A small network was shown many inputs. Here are its activations along a few directions, one row for each input.
In each table, some parts of the input vary, and every possible input appears once, in random order.
Descriptions start from the smaller parts, as in this example, which fits no table here: ring(8) and (point or line(11) or (values(3) and line(4))).
Shared parts are said once, and a part with two or three values counts as separate values.

Other details of the inputs vary at random and push rows far along two fixed directions, the same in every table; ignore that.

Rows:
R1: [-31 -14 -26  12  11 -11  -8 -37  44  35 -45  16  45]
R2: [-12  20 -29  16   0 -28 -34  32   2   9   6   9 -24]
R3: [ -6  12 -17  22  35 -20 -30  18   8   5   6 -21 -25]
R4: [-25  -5 -18  14  26  -8  19 -23  36  45 -36  11  41]
R5: [  5  19 -26  11  -8 -12 -31  35  -8  -6  19   7 -23]
R6: [ -9  23 -34  17  15 -16 -39  16  20 -17  11 -10 -10]
R7: [ 16  10  27 -16 -26  22  26   2 -28 -13   9  13   7]
R8: [ 24  -2  47 -16 -17  18  26  -6 -34  -9  16   3  -2]
R9: [ -2  -6  10  -8 -15  31  -4 -20   8  -9 -10   1  18]
R10: [  4  21 -24  19  34 -24 -26   9  11   0  17 -13 -24]
R11: [ 29 -15  41 -20 -27  32  16  -9 -35 -13   5  10   5]
R12: [  0  10 -33   5  30 -19 -16  12   5 -20  21 -16 -23]
R13: [ 30  -6  42 -18 -19  23  28 -10 -37 -18   8   9   9]
R14: [  5 -15  21   0   4  -5  14  -2 -10  21 -11   5  17]
R15: [  2   3 -27   1  19  -5 -27  14   1 -21  21 -18 -32]
R16: [ -6  20  -2  11  -1 -13 -18  44 -12   1  18  -7 -28]
R17: [ -5  13   0   1  10   8  20 -17  15  13  -4   6  14]
R18: [ -2  -8   3 -11  16   3  27 -25   4   3   3  -9   9]
R19: [ 22  -6  31 -16  -5  39   7 -19 -15 -18   3  -3  -3]
R20: [ 10  -7  43 -19  -7  35  11 -26 -16 -10  -7  -7  -8]
R21: [ 13 -10  38 -21 -48  37   7  -5 -27 -17   1   6  14]
R22: [  2 -22   6   6 -20  14  30  -7  42 -10 -30  -4 -11]
R23: [-10   5 -17  -1  18  -9 -26  11  -1 -15  15 -23 -41]
R24: [-10   3 -33   8  25  -9  19 -30  37  28 -29  24  47]
R25: [  5 -20  44 -25 -16  19  32   5 -36  -8  11 -13  -6]
R26: [  1   2  -1  -5  -2  26   8 -17  10   2 -10  10  14]
R27: [ -2 -35 -26  18 -18 -27  31  -6  53  26 -50  21  24]
R28: [ 13   1  36 -19 -39  26  14  -1 -28 -24   8   4  13]
R29: [ -5 -34 -36   1  11 -26  15 -24  17  33 -25  26  47]
R30: [  8   5 -21   2   7 -25 -11  27 -20 -22  29  -6 -24]
R31: [ 13  21 -18  12  27 -11 -26  13  -1 -21  19 -12 -26]
R32: [  1   6 -19   5  10 -32  -9  26 -13  -7  31  -9 -27]
R33: [ -9  26 -13  13   7  -7 -31  17  11 -15  21 -18 -23]
R34: [  1  29 -16  12   0 -23 -16  35  -7   0  26   2 -25]
R35: [ -3  -1  10  -2 -19  -4   9  -6   0  11  -3  10  25]
R36: [-11  11   2  11 -10 -14 -32  40  -9  -5  15 -14 -20]
R37: [-14   4   2  -2   1  15   6 -18  13  12 -18   9   6]
R38: [ -4  -2 -11  -3  -1 -20 -22  26 -19 -11  20 -10 -37]
R39: [-31 -14 -21  17  21 -14   3 -27  43  41 -41   5  51]
R40: [ -2  -9  42 -19 -43  27   4  -7 -22  -7  -7   5   8]
R41: [  0 -13  42 -24  -1  34  30 -11 -23 -14   8 -28 -12]
R42: [ -7 -24 -17   9  12 -29   4 -27  18  45 -38  30  42]
Each input here is: values(2) and (point or (line(4) and ring(5))).
- Changing only the values(2) part turns R5 into R26. The same change can be made to R13. Which row results? => R31
- Which other rows does R7 become when the values(2) part takes its other values? List them by row number. => R24
- Which other rows does R1 become when the line(4) part takes its other values? List them by row number. => R20, R23, R37

Rows:
R43: [-1  1 -8  3  8 -8  0 -7  3 10 -5  8 14]
R44: [-7  4 -6  5  3 -2 -3 -4 10  9 -9  5 11]
R45: [-5  0 -9  3  4 -5 -5 -6  5  9 -6  7 14]
R46: [ -4  -8  -8   3   1  -7  -1  -2   8   8 -10   4   9]
R47: [ 1 -7 -7  3  5 -9  4 -4  5  9 -8  5  9]
R48: [ -5  -5  -5   6   0  -4   1  -1  13   8 -12   2   5]
R49: [  5   1  36 -13 -20  28  11  -2 -17 -13   5  -8 -10]
R50: [ -4  -2  -8   5  -3  -3   2  -4  15   5 -11   5   6]
R51: [  9   2  33 -16 -16  22  16   0 -26 -12  11  -3  -5]
R52: [-4  2 -8  5  1 -1 -2 -4 12  8 -8  5 10]
R53: [ -6  -1 -11   1  21   4   0 -16  15   3  -7  -5   0]
R54: [ -1  -2 -10   2   5  -9   5  -2   4  10  -3   7  12]
R55: [  2  -1 -10   3   6  -7   1  -6   5   8  -4   8  13]
R56: [ -2  -9  -7   3   3 -12   7   0   4  11  -7   4   8]
R57: [ 10   0  29 -16 -20  28   9  -3 -21 -18   9  -3  -4]
R58: [ -1  -4  -6   3   7 -10   1  -6   3  11  -5   5  10]
R59: [ 15  -3  30 -16 -19  24  17  -4 -21 -19   9  -2  -8]
R60: [-6 -5 -6  3  3 -8 -4 -5  5 10 -7  4 11]
R61: [ -2  26 -20  15  24 -13 -39  33   2 -28  33 -33 -55]
R62: [ -1  -6 -10   2   1 -11   8  -2   6   8  -6   7   8]
R63: [ -1  23 -19  14   9 -24 -40  46 -13 -17  34 -19 -51]
R64: [ 10  -4  29 -16 -24  26  12  -2 -18 -20   7  -3  -8]
- Describe the family of inputs behind these rows. => values(2) or (line(4) and ring(5))
- Which other rows does R50 become when the line(4) part takes its other values? List them by row number. => R59, R62, R64
- List by row number the other inputs of the same sort as R61. => R53
